A small network was shown many inputs. Here are its activations along a few directions, one row for each input.
In each table, some parts of the input vary, and every possible input appears once, in random order.
Descriptions start from the smaller parts, as in this example, which fits no table here: one of 6 places along a line, together with either a single point or one of 11 places around a ring or (one of 3 separate values, together with one of 8 places around a ring).
Shared parts are said once, and a part with two or three values counts as separate values.
In the rows, 128 means zero.

A family of inputs:
x1: [158 119 142  57 103  76 140 153 145  25 135 104 118  87 180 150 128 112]
x2: [120 121 129 136 126 133 129 126 126 142 130 129 136 135 129 130 131 132]
x3: [122 126 130 132 127 134 129 118 125 141 128 131 135 133 121 132 130 131]
x4: [125 127 121 138 131 130 130 136 131 134 130 127 127 137 121 122 121 130]
x5: [124 131 131 129 130 134 121 126 116 140 122 134 126 128 124 125 138 131]
x6: [128 130 122 137 134 132 130 121 134 137 128 131 129 131 118 127 124 125]
x7: [122 122 128 133 122 132 129 134 121 139 130 127 135 137 126 125 127 136]
x8: [124 125 123 141 134 132 130 128 135 137 130 129 127 135 125 127 124 126]
x9: [128 135 125 135 138 133 122 128 125 136 121 134 117 128 120 122 130 126]
x10: [130 137 126 137 136 136 125 121 130 137 126 132 125 127 120 123 124 127]
x11: [127 133 131 132 127 136 122 119 121 141 127 132 133 129 124 126 132 133]
What do these inputs look like to the network? -> either a single point or (one of 2 separate values, together with one of 5 places along a line)
Which other rows does x3 become when the place on the line of 5 takes its other values? List them by row number. -> x2, x5, x7, x11

A family of inputs:
x12: [104 146 117 190 161 179 111  94 106 225 114 158 131 156  75 101 133 140]
x13: [123 116 140 111 119 128 125 134 103 130 116 130 133 117 146 135 154 128]
x14: [134 141 145 109 117 126 118 125 115 117 125 122 126 124 130 137 124 138]
x15: [140 127 107 129 135 115 135 158 132 105 123 122 116 125 126 115 115 121]
x16: [121 115 133 122 104 124 134 142 118 126 141 118 150 137 149 129 132 144]
x17: [145 138 133 121 140 126 122 115 144 110 124 135 115 105 136 129 128 114]
x18: [136 147 132 119 143 125 123 130 135 101 121 131 102 114 130 128 125 115]
x19: [128 128 121 130 139 120 137 144 148 102 135 120 114 128 132 125 114 118]
x20: [128 124 134 121 112 125 135 139 127 118 135 114 139 138 133 137 108 140]
x21: [117 100 130 124 115 124 142 149 115 131 126 122 147 131 150 135 139 131]
x22: [145 145 117 114 138 115 119 143 127 107 118 132 100 111 123 109 131 119]
x23: [133 134 132 114 131 121 129 106 134 118 124 132 129 112 129 142 139 116]
x24: [ 97 127 108 202 150 182 128 112 119 226 126 150 144 169  75 107 122 140]
x25: [133 132 142 111 119 116 119 111 129 115 129 129 121 126 124 140 133 131]
x26: [137 119 121 132 135 120 136 129 158 111 139 123 125 118 138 126 117 116]
x27: [127 115 131 123 113 115 135 125 141 117 138 121 135 141 127 140 118 131]
x28: [127 119 120 125 124 115 139 121 149 120 138 119 140 130 135 140 127 120]
x29: [129 132 143 108 109 127 117 127 106 124 132 125 136 122 146 129 147 142]
What do these inputs look like to the network? -> one of 2 separate values, together with either a single point or one of 8 places along a line
The inputs of x14 and x20 match in every part but the choice among 2 separate values. If x17 is changed in the same way as x14 into x20, which row does it become? -> x26

A family of inputs:
x30: [150 144 118 123 149 116 123  98 147 111 119 142 107 101 127 132 138 100]
x31: [113 118 126 140 124 142 131  93 117 172 127 140 161 133 126 139 157 129]
x32: [132 148 114 122 151 116 126 145 133 104 116 130  94 127 104 115 119 117]
x33: [155 164 127 123 148 132 104 121 129 113 116 139  97  98 137 113 131 115]
x34: [150 150 104 143 149 125 118 155 145 112 126 125 101 116 137 103 115 116]
x35: [102 119 135 136 118 142 123 123  95 170 121 135 139 153 102 127 146 146]
x36: [133 134 110 137 160 119 138 128 156 109 122 131 104 117 124 131 124  98]
x37: [155 164 132 117 138 121 111  96 153 105 130 129 105 113 119 134 109 120]
x38: [116 131 130 128 114 140 119 113  91 170 119 135 150 140 103 125 150 148]
x39: [107 117 152 142 117 150 125 104 125 166 137 130 146 147 110 138 118 147]
x40: [108 124 140 151 130 158 117 129  99 176 123 134 138 141 134 125 143 145]
x41: [136  95 153  42  66  73 150 169 108  42 137  99 150 103 178 157 145 137]
x42: [120 133 138 143 124 158 113 115  94 174 125 140 148 128 135 119 148 147]
x43: [115 112 128 156 111 143 136 122 133 161 149 126 159 158 114 121 107 151]
x44: [112 113 109 147 114 134 132 145 104 169 128 126 151 158 104 113 127 150]
x45: [135  76 149  57  80  78 159 150 130  43 138  98 160  95 199 170 148 118]
x46: [101 106 131 148 128 145 135 107 122 174 125 138 151 143 123 143 150 126]
x47: [147 129  95 141 150 109 137 134 164 112 127 126 111 117 126 123 118 101]
x48: [104 120 133 159 131 164 130 142 100 170 129 134 142 146 133 114 133 144]
x49: [150 146 112 137 137 117 127 128 169 101 143 120 108 130 119 120  95 122]
x50: [117 130 147 135 112 148 121  89 121 163 141 135 157 139 114 133 129 149]
x51: [143 152 133 129 154 133 109 135 135 113 114 137  88 107 134 116 125 114]
x52: [146 143  99 127 142 106 124 151 141 107 121 125 101 128 105 107 114 120]
x53: [142  94 167  51  70  86 148 147 135  38 156  92 157 108 190 170 123 136]
x54: [149 163 120 109 140 112 111 116 125 107 113 138  99 114 108 118 136 118]
x55: [141  97 158  53  80  89 145 171 111  50 138  94 148  92 210 150 140 134]
x56: [139 147 130 132 146 128 129 124 160  99 135 126  99 125 114 127  96 118]
x57: [144 152 137 123 144 123 116 110 160 105 128 127  96 121 116 137 103 118]
x58: [117 119 116 164 124 151 127 149 109 173 132 128 151 149 137 109 129 148]
x59: [ 99 114 127 143 121 147 135 138  95 166 125 133 142 157 100 119 132 146]
x60: [105 116 142 150 121 153 137 119 126 162 139 125 150 154 111 133 106 146]
x61: [136 155 119 138 158 135 120 149 137 109 122 130  94 116 136 110 121 112]
x62: [112  96 109 160 121 140 146 127 130 170 134 134 162 149 125 125 133 130]
x63: [139 135 120 128 157 115 126 114 155 114 115 135  99 111 124 139 130  98]
x64: [136 150 125 114 147 113 115 130 131 107 111 136  90 123 105 121 129 117]
x65: [ 99 105 121 156 132 148 147 122 123 170 128 133 155 149 124 137 138 125]
What do these inputs look like to the network? -> one of 4 separate values, together with either a single point or (one of 2 separate values, together with one of 4 places along a line)
The inputs of x50 and x42 match in every part but the choice among 4 separate values. If x57 is changed in the same way as x50 into x42, which row does it become? -> x51
